Each row below holds a small network's activations on one input, seen along a few directions.
In each table, some parts of the input vary, and every possible input appears once, in random order.
A made-up example of a description, with smaller parts first: one of 8 places around a ring, together with either a single point or one of 11 places around a ring or (one of 3 separate values, together with one of 4 places along a line).
Shared parts are said once, and a part with two or three values counts as separate values.
(in the rows, 128 means zero)

Other details of the inputs vary at random and push rows far along two fixed directions, the same in every table; ignore that.

A family of inputs:
R1: [125 136 122  32 106 129 113 156 201 110 121 124 137]
R2: [124 142 100  39 117 131 120 145 202 101 112 128 147]
R3: [ 89 110  84 191 141 115 128  85  91 167 115 113 153]
R4: [ 93 143  79  68 109 132 127  76 196  79  93 141 176]
R5: [130 123 123 120 127 131 140 152  90 150 138 126 117]
R6: [166 135 163  91 126 127 127 168 148  97 134 135  96]
R7: [129 121 147 158 111 114 127 163  80 190 136 112 111]
R8: [ 98 137  80 202 129 116 142  93  88 146  98 125 141]
R9: [149 136 170  86 118 124 117 152 167 106 140 131 111]
R10: [152 148 142  53 128 147 119 140 198  72 137 147 126]
R11: [105 124 113 199 138 117 129  59 114 115 109 138 157]
R12: [164 132 158  93 137 133 114 175 162 118 136 125 104]
R13: [ 72 132  71 184 121 103 136  56 119 128  96 127 173]
R14: [ 91 127  98  97 125 125 127  96 148 127 131 131 164]
R15: [123 133 135 176 109 121 136 146  72 173 124 116 103]
R16: [129 123 129 120 139 122 107 119 171 106 121 125 136]
R17: [115 120 106 201 167 129 128  88  97 133 128 129 139]
R18: [130 131 140 165 133 121 120 116 127 120 123 126 118]
R19: [154 133 156 149 106 134 147 183  51 171 145 130  84]
R20: [ 80 131  69  69 130 132 121  72 193  91 113 135 182]
R21: [138 121 129 160 121 117 138 165  74 170 125 118 106]
R22: [157 129 155 154 132 133 135 145  95 122 141 139 100]
R23: [121 135 141 152 104 128 138 137  80 167 144 131 119]
R24: [109 114  91 182 165 120 131  69 113 104 119 136 155]
R25: [125 132 144 151 102 126 139 138  80 167 128 128 118]
R26: [142 137 134 155 140 126 126 128 130 114 121 131 114]
R27: [162 108 193 153 140 124 117 179  83 181 168 112  86]
R28: [121 128 122  70 134 118 106 105 218  77 121 133 161]
R29: [105 114 124  86 129 147 140  87 217  62 127 119 169]
R30: [127 140 111  91 111 122 139 138 143 107 112 133 128]
R31: [121 141 127  67 125 133 117  92 206  66 133 150 158]
R32: [104 128  83 200 125 119 150  82  69 138  94 135 147]
R33: [106 117  93  82 154 124 105  73 217  72 116 130 175]
R34: [158 151 157  56 100 151 134 196 134 137 148 135  95]
R35: [136 113 159 137 119 121 127 175  76 199 155 109 103]
R36: [145 128 151 144 127 141 137 186  59 192 153 118  88]
R37: [162 122 152 103 136 124 121 165 146 111 133 128 108]
R38: [172 121 169  40 114 135 130 222 126 154 156 119  85]
R39: [149 114 143 168 159 129 121 144 101 153 140 118 109]
R40: [ 74 134  64 189 124 123 136  46 111 126 103 136 173]
R41: [127 121 160  70  96 152 149 169 152 133 148 103 123]
R42: [100 112 114 206 157 117 124  70  95 140 135 129 152]
R43: [127 132 134 159 133 134 123 102 126 115 133 137 128]
R44: [162 149 160  56  98 149 135 197 134 137 133 133  94]
R45: [ 82 118  50 177 152 117 133  64 119 138  99 121 176]
R46: [151 127 169 178 128 134 125 139  87 146 133 128  98]
R47: [164 142 158  85 127 145 124 155 158  99 128 140 109]
R48: [170 111 167 114 147 129 123 176 115 137 151 122  94]
R49: [139 127 124 156 138 126 135 104 118  99 111 142 131]
R50: [125 117 137 167 150 132 118 113 107 138 144 126 124]
Each input here is: one of 2 separate values, together with either a single point or (one of 4 places along a line, together with one of 6 places around a ring).
The inputs of R46 and R4 match in every part but the choice among 2 separate values. If R16 is changed in the same way as R46 into R4, which row does it become? -> R1
The inputs of R49 and R32 match in every part but the choice among 2 separate values. If R31 is changed in the same way as R49 into R32, which row does it become? -> R23
Which other rows does R36 become when the choice among 2 separate values takes its other values? List them by row number. -> R17
Which other rows does R26 become when the place on the line of 4 takes its other values? List them by row number. -> R6, R9, R18

A family of inputs:
R51: [139 133 143 149 129 126 131 131 109 125 131 134 113]
R52: [134 127 122 136 127 130 137 142 104 146 122 126 122]
R53: [124 133 126 143 120 128 134 125 102 145 124 131 128]
R54: [105 143  93  78 117 125 130  95 179  82 109 142 159]
R55: [155 137 153  43 115 146 126 194 157 130 145 124 101]
R56: [117 134 103 136 123 122 134 115 117 123 117 135 135]
R57: [130 128 118 145 139 126 125 107 126 116 121 138 137]
R58: [137 117 140 144 140 126 121 131 112 138 137 126 119]
R59: [125 125 113 147 148 132 127 113 132 119 123 127 134]
R60: [122 124 135 133 122 127 128 132 106 153 133 123 124]
R61: [114 126 102  87 142 121 115  94 193  82 123 136 163]
R62: [100 122 107 130 121 127 131  95 139 123 118 124 154]
R63: [133 128 147 152 129 137 129 130 117 133 138 125 118]
R64: [120 123 137 140 116 125 134 136 113 151 137 118 126]
R65: [117 131 116 146 128 126 134  93 142  95 115 136 143]
R66: [156 127 176  76 124 136 117 169 146 127 151 127 102]
R67: [144 127 133 149 137 126 134 139 110 124 126 129 112]
R68: [120 131 111 151 135 113 114 101 157 110 102 127 141]
R69: [154 140 156  42 111 144 121 189 155 130 150 130 102]
R70: [122 134 130 137 122 133 131 135 107 150 134 126 121]
R71: [113 134 113 140 112 126 141 111 122 121 117 130 137]
R72: [124 128 116 146 143 130 122 108 130 120 128 133 135]
R73: [126 119 124 136 132 122 132 144 111 153 132 117 124]
R74: [106 137  98  80 113 133 132  94 183  88 108 138 166]
R75: [137 116 137 148 145 123 126 139 118 138 136 119 120]
R76: [171 141 181  37 114 144 119 185 170 107 148 138 100]
R77: [132 130 120 138 124 126 140 144 102 138 122 126 116]
R78: [145 124 135 147 140 130 131 137 111 131 126 129 118]
R79: [122 131 134 141 115 137 135 135 110 148 134 122 122]
R80: [132 118 151 148 129 131 127 127 116 136 137 122 121]
R81: [134 131 143 148 135 134 125 130 114 136 138 129 117]
R82: [116 134 109 145 119 113 120 119 136 135 103 122 135]
R83: [126 128 128 150 129 131 132 104 130 114 121 133 138]
R84: [127 117 124 133 131 127 131 141 106 152 128 118 123]
R85: [111 137  87  75 124 128 126  97 179  90 108 142 165]
R86: [125 121 127 133 126 125 126 136 104 152 133 124 123]
R87: [107 126 114 135 127 119 128 111 127 138 128 125 144]
R88: [142 130 136 149 133 125 129 134 108 124 131 135 112]
R89: [132 123 147 148 136 122 123 130 117 139 141 125 121]
R90: [124 122 127 136 127 121 127 140 109 153 137 123 125]
R91: [118 120 130 150 134 123 127 106 137 121 131 124 141]
R92: [138 114 137 145 144 128 125 135 114 137 132 120 119]
What is each input in this table made of? -> one of 2 separate values, together with either a single point or (one of 4 places along a line, together with one of 5 places along a line)
The inputs of R57 and R85 match in every part but the choice among 2 separate values. If R76 is changed in the same way as R57 into R85, which row does it become? -> R53
